Each row below holds a small network's activations on one input, seen along a few directions.
Each table varies a few parts of the input and shows all the possible inputs, shuffled.
Descriptions start from the smaller parts, as in this example, which fits no table here: one of 8 places around a ring, together with either a single point or one of 9 places around a ring or (one of 3 separate values, together with one of 6 places along a line).
Shared parts are said once, and a part with two or three values counts as separate values.
In the rows, 128 means zero.

Other details of the inputs vary at random and push rows far along two fixed directions, the same in every table; ignore that.
These rows show it; all are for the same input, with only those details redrawn:
[125 139 131 113 141 131 117 115 133 114 164 140 140 101]
[ 88 162 132  63 198 106 115  82 116 113 221 127 127  99]
[159 117 130 162  85 153 120 147 147 115 108 152 147 107]
[125 139 132 114 141 129 119 116 132 114 163 140 139 102]
[126 137 131 116 137 133 117 116 134 114 159 142 138 103]
[177 106 130 187  57 163 123 165 154 117  79 158 152 110]
[154 100  86  49 150  59  84 174  86 163  59 133  64 201]
[159 116 131 163  85 153 121 148 146 115 107 152 147 106]

Rows:
R1: [111 147 140 121 140 143 158  76 158 140 163 118 122 143]
R2: [ 85 128 147 149 158 127 148 109 114 115 144 111 142 113]
R3: [ 93 163 128  71 194 118 114  92 116 115 218 121 131  97]
R4: [ 86 129 144 151 162 129 145 117 109 119 148 106 143 113]
R5: [ 88 142 141 136 150 117 127 117 113 106 149 123 143  88]
R6: [ 54 146 146  91 213 101 144  76  95 109 207 102 136 113]
R7: [ 87 131 139 144 168 129 142 117 104 116 160 100 143 116]
R8: [120 150 131 123 137 151 155  82 148 134 179 116 124 147]
R9: [151 127 133 162  88 162 160 103 163 135 128 135 133 153]
R10: [138 130 138 152  97 156 163  97 165 136 134 132 131 148]
R11: [149 130 140 153  86 155 140 126 165 134 109 136 143 117]
R12: [157 120 132 170  87 155 127 156 153 127  94 143 142  98]
R13: [148 115  92  39 155  62 104 158  99 188  61 112  56 210]
R14: [ 92 138 140 133 146 115 125 117 112 102 154 129 147  92]
R15: [180  90  83  88 112  80  87 207  98 172  13 130  65 198]
R16: [ 92 124 140 142 157 124 142 113 105 110 159 114 145 122]
R17: [122 150 133 127 135 150 156  86 153 142 171 111 120 145]
R18: [154 125 141 150  81 153 138 127 161 130 113 143 144 123]
R19: [ 89 161 131  64 197 108 115  81 117 113 221 126 129  97]
R20: [149 122 135 162  91 151 126 144 156 121 101 146 144  96]
R21: [116 148 137 125 137 150 159  85 156 145 163 114 121 142]
R22: [165 122 136 160  73 161 136 134 159 128 112 144 150 126]
R23: [129 149 134 112 133 144 133 108 139 130 172 123 137 122]
R24: [164 128 134 165  75 168 136 142 162 137 108 132 145 119]
R25: [141  78  92 119 130  82 113 191  72 156  34 108  82 211]
R26: [146 108 134 197  71 149 125 163 126 103  84 144 157 105]
R27: [143 112 134 204  75 150 128 172 130 115  69 136 151  98]
R28: [102 123  87  33 203  42  86 155  49 147 109 104  67 185]
R29: [127 104  86  69 162  49  86 188  59 158  50 106  66 193]
R30: [171 107 134 184  58 159 127 161 160 118  77 158 150 105]
What do these inputs look like to the network? -> one of 5 places along a line, together with one of 6 places around a ring
The inputs of R16 and R19 match in every part but the place on the line of 5. If R2 is changed in the same way as R16 into R19, which row does it become? -> R20
Start at R6 and move only the place on the line of 5, one step at a time. The first step leads to R14. Which rows follow, in order? -> R30, R18, R10

Rows:
R31: [119 108 124 118 146 108 131 140 102 137  90 112 115 155]
R32: [159 111  94  80 124  92 125 130 112 159  96 127  69 219]
R33: [143  93 125 161 102 123 137 171 118 141  55 125 123 157]
R34: [199  97 118 181  46 180 142 160 157 154  55 142 128 175]
R35: [129 124 127 150 115 123 120 142 118 123 107 117 129 134]
R36: [134 120 114 150 114 129 120 144 124 119 108 139 126 124]
R37: [168 127 142 196  59 195 157 112 179 114 134 145 156 130]
R38: [145 114 126 133 111 124 119 133 133 121 112 153 131 126]
R39: [103 195 197 204  88 221 192  40 244 111 210 134 196  10]
R40: [ 98 146 135 117 166 115 128 126 112 129 159 111 131 119]
R41: [ 93 144 127  87 184  99 115 117  93 138 154 106 111 135]
R42: [148 109 104 123 127 115 111 169 110 139  71 129 104 152]
R43: [113 148 112  77 156  95 107 120 107 125 151 128 116 128]
R44: [130 125 141 128 133 135 126 126 144 120 148 142 150  99]
R45: [ 87 124 129 100 168  97 130 113 100 127 139 112 114 145]
R46: [128 120 122 152 109 118 123 143 115 126 102 125 128 135]
R47: [144 113 123 110 133 118 113 141 125 133 106 140 127 135]
R48: [168 118 130 174  73 180 153 133 173 141 124 131 150 142]
R49: [ 83 170 127  61 190 103 112  91 107 115 211 122 126 102]
R50: [140 130 126 124 116 130 119 151 130 128 124 130 131 110]
R51: [ 92 152 148  89 177 118 124  79 131 107 209 137 145  92]
R52: [147 131 132 138 103 144 118 144 132 122 120 133 143 102]
R53: [106 137 126  98 176 109 119 122 113 127 164 113 114 113]
R54: [105 118 133 141 132 121 144 121 115 118 123 124 132 131]
R55: [119 126 117 106 151 107 116 131 107 125 129 125 106 132]
What do these inputs look like to the network? -> either a single point or (one of 4 places along a line, together with either a single point or one of 5 places along a line)
Which other rows does R33 become when the place on the line of 5 takes its other values? List them by row number. -> R40, R44, R50, R53
